[157 137 141 180 167 143 153 117 154 117 115 169 181 170] = N
[ 79 121  99  97 119  47  76  56 105 143 117  61 112 108] = C
[157 137 141 180 167 143 153 117 154 117 167 169 181 170] = J
[ 94  92 125 127 108  98 115 129  92 150 110 133  81  98] = T
[120 111 157 158 169 159 157 140 160 114 157 121 145 138] = E
[ 95 133 108 124 154 110 128  98 182  74 113 127 128 113] = Y
[150 132 114  95 158 161 169 110 140 128 137 119 154 160] = D
has: [143 117  61]  yes
has: [ 93 150]  no
has: [154 117 153 143 167]  no

[132 149 134 129 136 133 133 128 128 142 130 132 131 130 161 130 129 141
 135 134 128 131 133 127 132 151 207 130 129 142 132]  nela
[131 149 142 129 134 132 132 129 133 143 130 129 129 130 161 129 127 140
 136 136 129 133 133 126 131 147 211 129 130 150 136]  memok
[136 147 131 138 138 127 135 129 129 141 126 142 127 131 165 135 129 142
 142 136 128 133 133 132 133 147 192 132 129 136 128]  Pok
[131 148 134 131 136 131 134 125 129 144 129 137 130 129 163 133 127 142
 140 137 129 133 132 132 132 147 199 128 130 140 128]  Bamun
[130 170 130 130 133 132 131 128 129 141 127 130 130 128 145 131 126 137
 136 137 130 132 134 129 128 171 207 131 129 136 132]  kiv
[137 136 137 136 143 128 135 128 128 137 136 151 129 131 175 144 127 139
 136 131 132 134 131 139 140 134 176 129 133 138 132]  garol
[131 143 138 132 139 130 138 127 126 139 131 134 131 129 175 136 127 142
 137 134 127 134 133 129 135 137 192 129 130 144 130]  nel
[130 160 135 128 132 132 134 129 131 144 127 133 131 129 153 127 130 139
 138 136 130 132 131 126 130 161 209 131 126 139 129]  lub
[135 147 135 130 139 130 134 129 130 141 129 136 129 129 168 133 128 143
 142 136 130 135 133 127 132 146 198 130 128 141 129]  lin
[135 136 137 133 144 125 135 128 129 136 135 145 129 129 178 140 128 140
 133 135 131 129 130 137 139 137 179 128 133 140 128]  tigo
[134 158 132 131 136 130 133 129 130 143 131 134 128 130 155 130 125 141
 141 134 129 135 130 133 133 157 197 129 129 135 129]  voto
has: [134 128 130]  yes
has: [138 127 126 139 131]  yes
has: [146 211 129]  no

[148 145 127 132  90 152 150 158 102 107 151 101 154 151 148 139 133 173
 151 105 109 160 129 120 137 142 137 130 197 124  95  88 139 138 156 111
 122 144  89 116 164 135 133 120 113  95 140 103  99 117 116 130 119 135] -> tes
[106 180 163 117 149 166 123 160 105 123 136  96 106 106 120 128 168 141
 134 169 116 100 154 165 147 135 121 124 179 114 138 133 126 108 164  81
 142 171 111 118 149 136 139 143 164 126 117 124 169 129 116  98 131 139] -> Lelo
[116 136 121 162 119 176 102 163 106 125 164 100 115 134 125 146 116 148
 155 147 132 135 101 121 107 155 168  97 204 131 154 135 131 157 110 124
 154 140  96 104 111 123 161 170 143 133 146 139 143  76  90 141 106 132] -> tep
[133 157 162 109 115 113 171 171 136 151 134  98 125 113 137 123 131 204
 157 154 142 111 156 138 137 109  97 129 178 122  85  86 157  89 134 124
 139 180  69 160 144 144 138 133 109 107  96 151 128 146  51 126 118 115] -> pafut
[112 122  81 118 126 147 109  95 159 141  96 146 112 143 143 127 153 162
  70 121 127 144 117 111 139 106 153 127  89 142 146 112 130 102 137 185
 126 114 122 149 128 115 170 138 118 113 171 124 115 117 125 122 139  90] -> Pum
[116 136 121 162 119 176 146 163 134 125 164 100 115 134 125 149 116 148
 155 147 132 135 101 121 107 155 168 106 204 131 154 135 131 157 101 124
 154 140  96 104 111 123 161 170 143 133 104 139 143  76  90 141 106 132] -> Debos
has: [164  99]  no
has: [144 117 111]  yes
has: [204 131 154 135]  yes
has: [120 137]  yes
has: [118 126  51 146]  no
has: [176 102 163 106 125]  yes

[124 132 128 128 128 128 127 127 126] : Favuz
[126 130 137 133 129 122 120 138 129] : riku
[127 130 128 138 128 127 128 126 126] : tis
[125 133 118 142 129 131 125 120 126] : Gebo
[131 157 100 118 144 150 161 115 127] : sur
[207  94 126 136 142 161 119 162  95] : Buze
has: [125 134 118 142 129]  no
has: [126 127]  no
has: [100 118 144 150]  yes
has: [150 144]  no

[146 106  69 154]  febok
[ 87  73  77 212]  Keru
[114  93  77 183]  fezo
[182 166 135  85]  pavin
[159 119  85 130]  das
[ 96  97 106 190]  beno
[126  91  67 176]  bena
[ 99  87  88 196]  saf
[ 96 102 123 178]  vuzi
[154 155 144 109]  dis
has: [135  85]  yes
has: [196  88]  no
has: [ 85 135 166 182]  no
has: [154 156 144 109]  no
has: [190 106  97  96]  no
has: [ 96 102 123]  yes

[122  96 108  81 115  81  62 104  75 105 103 104 110  67  88  67 119 133
 106  88 122 116 125 134 100  76 110  82 125  71 151 118  71] -> R
[ 96 111 114  75 119  95  84  93  97  71 115  72 114  64 103  60 105 128
 113 103 124 117 116 130 109  72  83  91 124  57 139 107  94] -> Q
[131 110 107  83 131  68  50 110 114 120 119 117 107  64 132  74 126 147
 137 127 130 152 127 143  99  74 122  75 134  77 165 119  67] -> Z
has: [131 110 108]  no
has: [115  81]  yes
has: [100  76]  yes
has: [ 81 108  96 122]  no
has: [ 73 114]  no

[141 136 137 111 125  61 115  92  79 114 151  91 135 144  96 109 119 113
 137 168 152] : zono
[ 98 168 151 128 115 142 138 102 133 128  88  82  97 125 152 106 128 134
  98 139 131] : Zimom
[141 136 137 111 125  61 115 127  79 114 151  91 135 144  96 109 119 113
 137 168 152] : tomik
[105 147 116 162 147 159 136 135 121 138 111 157 139 155 148 138 127 146
 107 106 131] : dib
[156 149 125 171 180  82 124 142 117 125 121 156 170 142 151 154 132 183
 127 110 175] : ledit
[ 98 168 151 128 115 142 138 102 133 128  88  67  97 125 152 106 128 134
  98 139 131] : Vezi
[129 149 137  97 142 131 105 137 116 120 112 150 105 150 121 105 124 141
 141 140 130] : Sazo
[ 90 122  83 120 107 147 143 105 110  86 135 143 108 144 118 128  99  92
 107 146 136] : reti
[ 98 138 123 111 112 145 140  93 108 127 107 103 109 137 122 105 112 117
 107 147 144] : keza
[ 86 129 109  93  95 168 126 113 122  83 120 124  79 147 121 109 103  86
 123 144 112] : Raseb
has: [168  98]  no
has: [120 112]  yes
has: [155 148 138 127]  yes
has: [180  82 124 142]  yes
has: [135 144  96]  yes

[ 96  65 185  85 110 145  69] = laduz
[152 189  64 162 141 103 184] = Riban
[161 170 100 156 190  91  82] = Zev
[173 205  63 176 203  69 111] = kebo
[ 92  46 206  81  88 173  90] = tima
[170 184  89 168 197  87  92] = Nis
[163 174  96 159 190  90  89] = pizi
[ 84  55 188  85  56 183 149] = dal
has: [189  64 162 141]  yes
has: [170 100 156 190  91]  yes
has: [ 56 183]  yes
has: [185  85]  yes
has: [205  64 176]  no
has: [163 174]  yes

[ 68 184 161 198  54 189] -> pifal
[ 57  59  59 111 118  95] -> rap
[198  94 113  57 202  99] -> nom
[ 99  70  55 104  95  71] -> mupup
has: [57 59 59]  yes
has: [ 94 112  57 202]  no
has: [70 99]  no

[124 110 156 108]  legu
[150 149 112 201]  vinug
[116 107 152 115]  gabep
[138 115 158 146]  Mip
[102 129 105 130]  Tubag
[159 141 133  82]  bev
[ 96 117 119 131]  Bivir
[132 112 158 176]  Tov
[100 110 134 143]  lufav
[102 108 139 128]  Kevi
[157 146 123  98]  kob
[154 128 150 114]  teto
has: [117 119 131]  yes
has: [154 128 150]  yes
has: [138 115]  yes
has: [138 115 158]  yes

[128 124 136 115  59] = kuvib
[128 123 137 115  62] = merav
[123 110 167 135 157] = lipam
has: [167 135]  yes
has: [137 123]  no
has: [123 137 115]  yes

[176  91 139  65] -> dule
[ 73 198 118 163] -> tugu
[ 79 167 113 201] -> pusuk
[ 79 167 113  83] -> Kon
has: [ 91 139  65]  yes
has: [168 113]  no
has: [198 118 163]  yes
has: [167 113 201]  yes

[137 136 129 160 169 187 141 108  74 135 125 204 114 103 180 168 132] -> Kugu
[150  98 149  98 110 111 110  60 118  80 141  93 107 127  98 100 135] -> zule
[157 112 131 152  94 161 152 109 108 132 146 195 124 156 167 142  44] -> Naloz
[188 131 108 103  82 128  87 126  96 162 117 106 135 159 137 122 115] -> sota
[142 103 193 133 150 110 109 119 184 103 112 168 130 133 179 156 115] -> Rav
[104 106 153 127 179 132 182 157 133 196 175  72 182 119 178 130  87] -> bifo
[104 166 101 110 122 106 139  94 113 182 140 127 166 170 117 173 106] -> sov
has: [133 196 175]  yes
has: [106 140]  no
has: [109 110 150 133 193]  no

[112 161 144 163 146  79 164 122 120 124 147 148 136 147 134 187 147 106
 103 118  98  98 114 146 104 144 130 120 139 118 152 128 137 106  78 148
 150 133 143 138 115 105 100 132  77] = Tiduk
[120 120 103 111 133 113 106 135 104 172 115 156 161 117 145 132  83 175
 103 161 152 151 114 142 161 129 133 137 143 126 147  97 105 133 195 123
 122 139 101 149 115 155 132 121 122] = niveg
[112 161 144 163 146  79 164 122 120 124 147 148 136 147 134 187 147 106
 103 118  98  98 114 146 104 144 130 120 125 128 133 177 144  95 141 105
 112 145  95 107 108 113 159 146 138] = gar
has: [148 136]  yes
has: [145 117 161]  no

[133 125 148 186 122 143 139 147 158] -> Vasos
[133 125 148 186 122 143 139 147 131] -> ruti
[133 125 148 186 146 143 139 122 158] -> Ked
[164 168 148 186 130 143 139 172 158] -> vare
[157 150 148 186 158 143 139 159 158] -> vef
[133 125 131 101 145 130 139 147 137] -> nuvis
[145 125 148 192 130 143 139 147 158] -> kod
[133  95 148 186 139 143 139  99 158] -> Rilon
has: [186 130 143 139 172]  yes
has: [186 130]  yes
has: [143 139 147 131]  yes
has: [131 101]  yes
has: [139 147]  yes
has: [186 158 143 139 160]  no
has: [158 143 139 159]  yes

[140 115 133 131 106 130 116 133  95 128 109 121 121 132 116 122 144 130
 111 147 116 110 124 116 141 140 142 113 145 127 126 125 115 114 139 116
 113 135 151 160 132 135 121 131 124 123 118 122 116 124 131 126] = foz
[123 171 103  71 137 175 141 159 176 134  62 155 171 157  96  93 135 132
 161  99  70 119 101 143 115 136 187  94 115 162 123 147 103 155 145 101
 120  93 142 149 173 139 110  86 148 155 184 141 146 124  83 154] = Sogu
[123 171 103  71 137 175 141 159 176 134  62 155 125 157  96  93 135 132
 161  99  70 119 101 143 115 136 187  94 115 162 123 147 103 155 145 101
 120  93 142 149 173 139 110  86 148 155 184 141 146 124  83 154] = Tarez
has: [142  93 120]  no
has: [ 93 142 149]  yes
has: [143 115 137 187]  no
has: [140 115 133 131 106]  yes

[179  47 178 143 205 133 211 142 155 164 148 192 176 149  55 198 178 119
  65  59  69 192  80 194 144 142  43 195 190 190 142 123]  Vili
[ 47 183  59 125  51 153  68 144 119  98 123  60  51 117 199  63  52 143
 186 185 176  63 181  44 116 128 201  53  57  74 129 149]  zeloz
[125  83 136  74 117 202 209  67  63 206  63 120 171 204  83 190 126  68
  59  66  63 208  55 163  64 199 116 113 187 126  67 199]  kipep
[110 147 157  57  67 190 187  60  57 183  57  75 168 202 164 188  91  98
  83  69 121 197  58 134  42 194 195  96 207  80  54 205]  defig
[192  61 181 169 208  98 140 144 176 135 165 202 166 107  55 139 207 134
  86  86 100 143 113 196 170 110  61 209 148 201 175 100]  rep
[122  94 166  62 110 186 200  59  56 204  53 111 149 202 107 189 118  72
  62  68  69 199  71 148  57 192 174 121 187 120  52 206]  rasit
has: [ 69 121]  yes
has: [207 134]  yes
has: [208  63  66  59]  no
has: [179  47 178]  yes
has: [ 57 204  53]  no
has: [180  47 178]  no
has: [197 121  69  83  98]  no

[114 127 161 134 124 126 121 129 131 153 158 120 106 164 132] -> dud
[175  79 117 155 178 179 167  80 176 100 161 101 162 116  81] -> Ber
[ 69 155 199 125  93  95  92 157 106 192 168 124  57 202 160] -> bik
[179 128  90 110 138 132 139 133 119 101  93 165 194  81 130] -> bafud
[162 114 115 129 145 144 143 117 138 114 128 135 165 112 117] -> gir
has: [126 121]  yes
has: [175  79 117 155 178]  yes
has: [162 116]  yes
has: [127 161 135 124 126]  no
has: [167  80]  yes
has: [125 199 155  69]  no

